A small network was shown many inputs. Here are its activations along a few directions, one row for each input.
Each table varies a few parts of the input and shows all the possible inputs, shuffled.
A made-up example of a description, with smaller parts first: one of 8 places around a ring, together with either a single point or one of 11 places around a ring or (one of 3 separate values, together with one of 4 places along a line).
Shared parts are said once, and a part with two or three values counts as separate values.

Other details of the inputs shift rows strongly along two fixed directions, in all tables alike. That doesn't count.

Table:
r1: [ 30 -55 -45 -26 -12 -82   8 -88 -38 -23  -1   8  21 -54 -46]
r2: [ 18 -67 -27 -33 -18 -76 -45 -54  13   2   8  43  21 -36 -44]
r3: [ 11 -68 -62 -11 -49 -72   9 -81 -46 -22   1   8  29   4 -36]
r4: [-32  73  16  50 -22  49   6  99  21  10   6 -28 -55  28  46]
r5: [-50  67   9   0 -30  97   4  77  22  10  13 -16 -52 -15  35]
r6: [ -47   -9  -63   35 -103  -23   21  -10   12  -18   38  -26  -86  -37
   -1]
r7: [ 18 -27 -59 -42 -41 -78   2 -88 -42 -46   0  20  30 -15 -33]
r8: [ -24   37  -48   47 -104  -46    8   15   35   -9    4  -14  -75  -43
    4]
r9: [ 21 -32  35   6  71  37   8  -2 -40  13  -1 -15  52  36  -7]
r10: [ -33   45  -41   13 -111  -41  -19   38   20   -7   17   -6  -73  -52
   -1]
r11: [-54  52  32  37  30  74  -2  70   4 -26  38 -45 -72  -2  20]
r12: [-38  24  33  55  28  65 -18  82  56   4  34 -17 -89  21  26]
r13: [ 28 -17  32  -1  67  45  20 -19 -17  36 -22  -9  52   7   3]
r14: [ 11  32  31 -12  27   2  -3  25 -21  10 -31   9  60  51  16]
r15: [-34  68  20  48 -34  47  17  96  37  27   8 -29 -54  14  51]
r16: [ -1 -47 -51 -26 -42 -76  -3 -84 -49 -42   0  15  31   0 -34]
r17: [ 29  -6  49 -31  81  17 -26   4  20  -3  -9  19  37  33   5]
r18: [ 17  -4  12 -14  29  51  33 -22  -8  30 -40   6  62  27  18]
r19: [ -38  -22  -46   52  -66  -30   10   -7    6  -15   58  -40 -101  -56
  -23]
r20: [ 27  47  31 -31  26   4   1  23 -14   7 -34   9  58  40  16]
r21: [ 22 -13  34 -36  55  45 -10   0 -31  29  -7   9  70  -7 -11]
r22: [ 19  15  12 -39  39  43  34 -12 -18   9 -41  16  61  18  21]
r23: [ -33  -30  -33   52  -58  -42  -18    5   56   -9   52   -6 -112  -36
  -14]
r24: [ 28 -44 -42 -31  -4 -84 -12 -87 -46 -45  17   2  24 -34 -51]
r25: [ 29 -25  45   1  67  30  -8  -7  35  41 -22  23  32  25  10]
r26: [ 33 -14  44 -26  75  20 -10   0  27  16 -28  28  33  15  10]
r27: [ 11 -22  54 -11  79  19 -27   5  11   0  -7  23  39  46  -2]
r28: [ 30  41  25 -24  20   7  17  24  -3  23 -51  13  56  22  23]
Each input here is: one of 4 places along a line, together with either a single point or one of 6 places around a ring.
Q: The inputs of r25 and r18 match in every part but the place on the line of 4. If r26 is changed in the same way as r25 into r18, which row does it become?
A: r22
Q: A walk changes only the place on the line of 4. It starts at r15 and steps to r6. List the rest of the walk in order.
A: r19, r23

Table:
r29: [ 29 -50  16 -14  49 -21 -12 -36 -17   3  -5  17  49  22 -18]
r30: [ 27 -27   5 -31  27 -18   1 -39 -37  -2 -13  14  67  14 -14]
r31: [-23  11 -26   4 -33 -20  -8  -2  10 -30  19  -7 -52 -33 -10]
r32: [ 14 -41 -46  -8 -48 -92 -10 -61 -26 -19  -4  14  19 -10 -32]
r33: [-17   7 -28  15 -52 -23  -2   6  20  -5  13  -2 -50 -25   0]
r34: [ 1 22 23  1 21 39  2 29 18 18 -8  0  1  1 17]
r35: [ -4  -7  30  17  39  43  -2  20  19  17  10  -7 -10  14  10]
r36: [ -5  30  20   5  18  35  11  29  -4   2  -3 -12   4  22  18]
r37: [ -6  21  20  12   8  37  11  32   6  20 -11  -6   6  20  21]
r38: [-25   4 -34  15 -47  -9   4  -2   1 -15  22 -16 -52 -34  -9]
r39: [ -5  21  16   8  14  42  19  26  -1  15  -7 -13   5  16  21]
r40: [-17  14 -22   8 -39 -29 -13   6  17 -21  16  -6 -53 -31  -9]
r41: [ 34 -26   8 -30  18 -32  -8 -32 -17   8 -24  25  68  23  -9]
r42: [-5 21 19 -3 25 50  7 22 11 10 -5 -2 -2  2 15]
Q: The inputs of r35 and r29 match in every part but one. If r42 is changed in the same way as r35 into r29, which row does it become?
A: r31
Q: What do these inputs look like to the network?
A: one of 2 separate values, together with either a single point or one of 6 places around a ring
Q: Which other rows does r37 become when the place on the ring of 6 takes its other values? List them by row number.
A: r33, r34, r38, r39, r42
Q: Which other rows does r38 become when the choice among 2 separate values takes its other values? List them by row number.
A: r30

Table:
r43: [ -6  17  -2  22 -21  -1  11  26   9   8  -3  -6 -10  31  21]
r44: [-15  27  -2  17 -23   8  11  27 -13   1  -5 -14   0  16  14]
r45: [ -5  23  -3   0  -1  27  22  11  -1  -2  -1 -14 -16 -14  10]
r46: [ 21  -5   9 -22  29 -14  -3 -28 -20  -9 -25  13  54  24  -5]
r47: [  0  20   4  18 -31   2   0  36  19  33 -15   3  -4  -1  16]
r48: [ 24 -22   1 -10  23  -3  22 -33  -1   7 -22  11  35  31   7]
r49: [  2  21  11   4  -5   2 -12  21  40  15 -13  13 -18 -10  10]
r50: [-13   9   9  -6   7  17 -17  24  11  -7  14   4 -21  -7   2]
r51: [ -2  -1  17  11   8   0 -19  26  41  15   0  13 -25 -11   4]
r52: [ -8 -18  11  30  18  16   1   7  24   3  21  -9 -33  18   5]
r53: [ -6  32   1   9 -24   6   8  33 -13   8   0 -14   0   1   9]
r54: [-16 -16 -74  -1 -90 -65   8 -49  -2 -33  22  -7 -59 -66 -26]
r55: [ 29  -2  10 -41  22 -13  -9 -25 -15   2 -19  19  58   5  -8]
r56: [-15 -10   6  11   9  33  -7  10   5   8  24  -9 -20 -11  -3]
r57: [ 28  -2  12 -24  33 -20  -2 -27 -22  -5 -22  10  51  16  -6]
r58: [-18 -12   7  16  11  31  -4   7   4   2  20 -11 -23  -1  -3]
r59: [-15   5  11  10  17   9 -12  19   5 -17   9  -6 -23   7   1]
r60: [ 17 -32  12 -27  33 -13 -15 -25 -16  -3 -10  23  45  19 -14]
r61: [-17  17 -10  -1  -9  33  21   2   1  -5  -5  -7 -15  -3  13]
r62: [-13  18 -10  -6 -13  33  19   4   3  -1  -2  -4 -11 -13  13]
r63: [-13  30  -4   3 -36  14   5  31  -8  10  -2  -5   3   3  14]
r64: [-17  27  -4   7 -32  13   8  27 -10   5  -4  -7  -1  13  14]
r65: [-10 -10  10  25  21  20  -1   9  -2  -1  22 -20 -25  -5  -4]
r66: [ 22 -40  13  -7  40   0  -4 -25 -23  13   7   1  38   1 -19]
r67: [ -8  21  -4   7   3  23  25   4  -4  -6  -4 -16 -17  -7  12]
r68: [ 14 -45  10   2  38   1  -2 -33 -23   4   1   0  37  14 -17]
r69: [  0  10   0   8 -11  21  13  12  31  21 -15   2 -20 -16  16]
r70: [ -7  -4  13  15  17  -1 -10  16  30 -10  11   4 -32  22   9]
r71: [ -9  30   2  16 -19   3  12  29 -15   5  -3 -17  -1  10  13]
r72: [-10  -8   9  10  13  28  -7  12   5   8  26 -14 -21 -15  -5]
r73: [-15  18  -8   8  -2  27  23   2  -3 -10  -6 -14 -17   0  12]
r74: [ -5  10  12   1  18   6 -14  25   5 -10  16  -5 -23  -9  -3]
r75: [ 32   1  13 -32  32 -14  -5 -20 -20  -1 -19  14  56   9  -8]
r76: [ 23 -47  17   3  30  -5  -7 -22  12  36  -5  16  34  -1 -12]
r77: [ 26 -27  17 -35  37 -14 -17 -20 -15   3  -5  20  50   5 -15]
r78: [ 24  -4   6 -40  18  -8  -8 -25 -15   1 -21  24  58  10  -6]
r79: [-23 -12 -73   0 -93 -89 -18 -49   2 -51  20   3 -62 -49 -34]
r80: [  16  -66  -56  -11  -41 -124  -23  -82  -28  -41   15   14   -5  -38
  -54]
r81: [ -3  18   6  11   4  -1  -2  12  29 -11  -1   2 -24  23  16]
r82: [ -8  32   0   1 -30  11   6  33  -8  11   0  -9   3   0  12]
Q: The inputs of r55 and r77 match in every part but one. If r46 is changed in the same way as r55 into r77, which row does it become?
A: r59
Q: What do these inputs look like to the network?
A: one of 5 places along a line, together with either one of 2 separate values or one of 6 places around a ring
Q: Which other rows agree with r47 in the place on the line of 5? List them by row number.
A: r43, r44, r53, r63, r64, r71, r82
Q: Which other rows does r76 become when the choice among 2 separate values takes its other values? List them by row number.
A: r52
Q: Which other rows does r74 become when the place on the line of 5 takes its other values? List them by row number.
A: r45, r53, r66, r75
Q: Which other rows does r51 become when the choice among 2 separate values takes its other values? List them by row number.
A: r70
